cols: H A R G
[136 149 149 168] = (52)
[106 121  93 130] = (9)
[116 121 111 130] = (79)
[167 157 206 146] = (97)
[167 130 206 146] = (162)
[106 148 150 108] = (110)
[136 130 149 149] = (93)
down: [150 149]
R
len: [167 157 206 146]
4
len: [136 130 149]
3
len: [136 130]
2
common (162) (9): 
[130]
common (93) (9): 
[130]
len: [167 157 206]
3

cols: C D E X K
[ 58 175  59  97 108] -> (126)
[154 104 164 139 154] -> (106)
[135 184  59 124 145] -> (135)
[122 204  71 108 123] -> (137)
[121  77 105 122 125] -> (179)
[130 175  55  87 108] -> (20)
[122 187  65 103 112] -> (16)
[150 185 132 132 168] -> (119)
[121 164 105 122 125] -> (41)
common (126) (135): 
[59]
len: [154 104]
2
down: [145 123 125 108 112 168]
K

cols: L Z Q V
[129 147  86  61]  (10)
[136 146 146 133]  (78)
[129 146 167 133]  (66)
len: [129 147  86]
3
common (66) (10): 
[129]

cols: M S B U T P F W
[138  96 106 173 168  97  97 166] -> (167)
[103 159 126 110  86 162 157  95] -> (33)
[136 108 112 160 154 188 187  68] -> (89)
[140 146 156 123 136 141 149 130] -> (28)
[160 169 202 105 146 157 174 130] -> (129)
[150 133 153 137 155 127 136 146] -> (39)
[140 146 156 123 136 141 108 154] -> (118)
len: [150]
1
down: [136 140 160]
M
len: [150 133 153 137 155 127]
6

cols: zabe Megak tep Vira luf tuben Mar Podur
[ 83 102  76 175  92 113 142  79]  (11)
[167 147 178  75 156 138 107 174]  (149)
[154 155 163 105 151 179  98  91]  (14)
[175 165 192  74 167 189  79 114]  (102)
[ 78  98  61 192  89  95 165  97]  (60)
[163 162 174  96 161 185  95  99]  (25)
[154 155 163 105 151 179  98  96]  (184)
[ 83  92  68 177  93  69 173 146]  (13)
[154 155 163 105 151 179  98 176]  (26)
down: [113 138 179 189]
tuben
down: [154 175  78 163]
zabe

cols: Gep lagaz Milu tel vizot Ginib vasir kisun
[132 132 119 131 130 118 131 113] -> (157)
[136 121 125 127 126 137 128 128] -> (71)
[135 124 129 123 129 121 117 133] -> (48)
[138 117 126 127 124 148 130 131] -> (104)
[138 117 126 127 124 131 130 130] -> (141)
[118 136 130 131 130 119 132 132] -> (173)
[136 125 126 124 129 118 119 128] -> (164)
[141 129 128 124 130 111 117 129] -> (140)
[128 128 125 130 127 134 134 124] -> (117)
asked: [136 125 126 124 129 118 119 128]
(164)
len: [118 136 130 131 130]
5

cols: Bozuv pibi bab babaf
[ 93 184  79  87]  (57)
[ 95  90 131  89]  (54)
[ 95  90 163  82]  (51)
[ 83 184  79  87]  (87)
[ 96  82 139 108]  (44)
down: [163  79]
bab
common (44) (51): 
[82]

cols: kes kazi dibek venav sekim gisaz laga
[179 173 111 143 120 133 143] -> (5)
[177 146 122 131 117 103 135] -> (125)
[186 117 120 120 168 147 126] -> (69)
[196 145 115 106 156 143 119] -> (6)
[174 120 118 129 140 103 125] -> (65)
[173 142 100 103 133 141 113] -> (142)
common (5) (6): 
[143]
common (125) (142): 
[103]
common (5) (69): 
[120]
down: [103 141]
gisaz

cols: Dazur vini Tigeb Lup Rume sed riz Raba
[113 111 100 162 142 182 110  96] = (63)
[120 131 130 126 122 117 134 124] = (96)
[ 93 166 106 152 124 138 131 115] = (161)
[122 184 201 152 131 110 138 130] = (92)
[122 184 201 137 135 110 138 130] = (38)
[113 111  51 162 142 182 110  96] = (72)
[113 111  51 162 142 159 115 134] = (74)
common (96) (74): 
[134]
len: [113 111 100]
3
down: [100 130 106 201 201  51]
Tigeb

cols: ras mugu pimul Vef bos
[125 119 116 124 132] = (32)
[130 115 117 117 135] = (159)
[111 127 147 115 104] = (105)
[102 113 144 146 108] = (109)
[111 127 147 147 104] = (82)
[116 144 138 102 154] = (165)
[104 119 150 146 102] = (170)
[147 147  84 128 212] = (174)
[137 108 113 122 133] = (58)
[125 119  99 125 147] = (122)
[104 115 150 121 102] = (68)
common (174) (122): 
[147]
len: [137 108 113]
3
common (122) (174): 
[147]
len: [147 147  84 128 212]
5
len: [125 119 116 124 132]
5
down: [144 147 138 150  84 113  99]
pimul
common (122) (170): 
[119]

